A small network was shown many inputs. Here are its activations along a few directions, one row for each input.
In each table, some parts of the input vary, and every possible input appears once, in random order.
Descriptions start from the smaller parts, as in this example, which fits no table here: values(2) and (point or line(11) or (line(4) and ring(5))).
Shared parts are said once, and a part with two or three values counts as separate values.
In the rows, zero is written as 128.

Other details of the inputs shift rows strongly along two fixed directions, in all tables alike. That doesn't count.

Table:
x1: [124 166 111 145 141  98 172 137 136 159 131 124 138 110 139]
x2: [122 102 130 134 124  99  80 143 141 120 142 141 121 161 136]
x3: [135 145 136 152 152 113 139 108 156 146 167 149 119 110 150]
x4: [107  50 146  87  91 120  67 173 123 119  92 129 131 159  87]
x5: [111 135 110 115 132  85 131 164 137 150 118 121 145 149 122]
x6: [135 113 131 140 113 105  97 139 137 150 150 140 118 128 128]
x7: [153 173  92 156 163 102 154 105 154 161 157 118 107  76 133]
x8: [145 150 118 142 152  87 122 138 170 123 148 126 116 121 130]
x9: [118 127 102 143 168  64  89 154 166 154 120 127  96 142 119]
x10: [125 109 130 110 123 100 101 161 158 139 120 133 111 140 124]
x11: [128 173 101 162 130  95 125 142 130 143 139 130 128 141 119]
x12: [124 126 101 122 156  80  63 150 128 127 116 111 103 149 115]
x13: [ 99  90 118  99 117 109 101 187 120 125  83 127 140 183  93]
x14: [115  94 125 134 122  82  64 168 148 149 141 147 108 160 120]
x15: [151 164  90 150 156  92 109 132 148 144 146 107 108 106 124]
x16: [115 165 111 151 148  69 114 167 147 162 150 142 115 160 114]
x17: [135 124 101 134 129  96 108 142 145 155 125 116 100 120 120]
x18: [146 120 149 140 142 205 165 104  78  96 117 140 162 124 157]
x19: [170 194 107 135 164  98 160  95 156 130 169 132 125  78 142]
x20: [105  82 147 107 118 184 120 109 107  93  83 113 124 155 124]
x21: [127 112 175 104 126 189 190  79 127 102 118 133 142 103 138]
x22: [118  90 139 111 120 129  69 143 105 109 136 141 127 167 119]
x23: [155 140 137 139 103 161 137  99 121 134 159 133 132 105 144]
x24: [130 181 151 152 128 165 212  84 110 137 132 136 135 101 137]
x25: [118 177 122 161 135 114 198 107 131 146 148 126 139  97 143]
x26: [153 142 101 135 121  83 101 152 162 136 143 126 118 115 116]
x27: [125 127 112 118 113 113 126 163 123 114  93 115 146 157 117]
x28: [122 105 160 106 113 216 180  73 107 120  90 124 127 106 143]
x29: [103  56 148 100 106 128  45 173 106 123 125 133 130 178  98]
x30: [114 140 132 123 109 156 156 131 102 115  96 116 156 127 135]
x31: [138 124 157 107 102 198 178  81 124  96 113 132 139  98 143]
x32: [113 110 112 123 156  85  80 149 127 137 118 118 103 143 108]
x33: [123 147 143 107 104 191 201  93  98 103 100 115 171 110 151]
x34: [128 109 172 119  93 211 154  74 103 103 122 141 147 113 151]
x35: [153 153 113 174 182 124 175 120 125 135 159 152 132 100 159]
x36: [129 107 140 125 108 159  99 122 111 115 145 132 136 129 128]
x37: [123  99 128 103 128 107  89 162 137 127 132 122 126 135 100]
x38: [147 229  90 180 150  91 189 108 152 155 170 119 133  85 154]
x39: [133 195 107 164 136 100 156 119 139 143 158 137 133 127 133]
x40: [102  58 172  69 110 165 106 138  92  89  98 125 136 158 108]
x41: [110  81 140 104  95 183 116 115 102 101  80 114 118 150 129]
x42: [145 122 140 104 116 159 135 115 118 103 127 119 143 108 126]
x43: [139 121 120 130 110 157 130 111 122 123 110 111 118 119 124]
x44: [124 102 166 115 125 161 131 103 100 119 148 137 130 128 135]
Description of these inputs: values(2) and (point or line(6) or (values(3) and ring(5))).
Question: The inputs of x38 and x25 match in every part but the values(2) part. If x39 is changed in the same way as x38 into x25, which row does it become?
Answer: x16
Question: The inputs of x31 and x10 match in every part but the values(2) part. If x8 is changed in the same way as x31 into x10, which row does it become?
Answer: x21
Question: Change only the values(2) part in x23. List by row number the other rows that result.
Answer: x6
Question: Change only the values(3) part in x10. List by row number the other rows that result.
Answer: x14, x28

Table:
x45: [116  83 125 113 139  92  76 167 141 141 124 137 120 156 120]
x46: [108 112 175 116 108 204 170 104  84 101 113 137 163 139 143]
x47: [160 191 108 176 144 118 178 105 136 146 172 140 141  92 160]
x48: [137 139 142 139 134 176 164  96  87 110 128 123 144 110 144]
x49: [154 150 133 128 126 156 143  88 132 114 146 128 127  96 135]
x50: [127  84 172 107 121 205 154  87  98  93 103 128 130 119 133]
x51: [116  92 180 109 103 206 155  92  98 115 113 140 132 126 131]
x52: [123 140  84 142 136  76 101 173 146 148 110 120 121 136 113]
x53: [120  88 108 119 130  52  34 204 161 135 131 132 111 163  98]
x54: [140 178  83 152 157  74 146 141 155 156 142 112 119 117 126]
x55: [123  89 163  91  85 182 118 117 102 106 116 129 145 134 117]
x56: [159 200  84 169 142  95 182 116 159 158 138 122 119  89 150]
x57: [160 155 101 141 160  80 113 129 166 135 157 130 107 105 136]
x58: [124 117 120 135 144 111  95 128 140 136 137 134 106 134 128]
x59: [112  78 160 104  99 178 100 112  95 105 109 117 127 151 123]
x60: [144 205 118 147 151 104 194  98 149 145 149 124 136  95 141]
x61: [ 76  67 121  94 103  80  56 209 121 121  85 130 135 207  87]
x62: [125 131 139 136 114 136 125 113 136 136 148 132 123 116 133]
x63: [108 132 117 116 134 108 127 152 124 132 110 120 124 146 113]
Question: Describe the family of inputs behind these rows.
Answer: values(3) or line(6) or (values(2) and ring(5))
Question: Start at x56 and move only the line(6) part, one step at a time. The first step leads to x52. Which rows follow, in order?
Answer: x54, x63, x60, x61
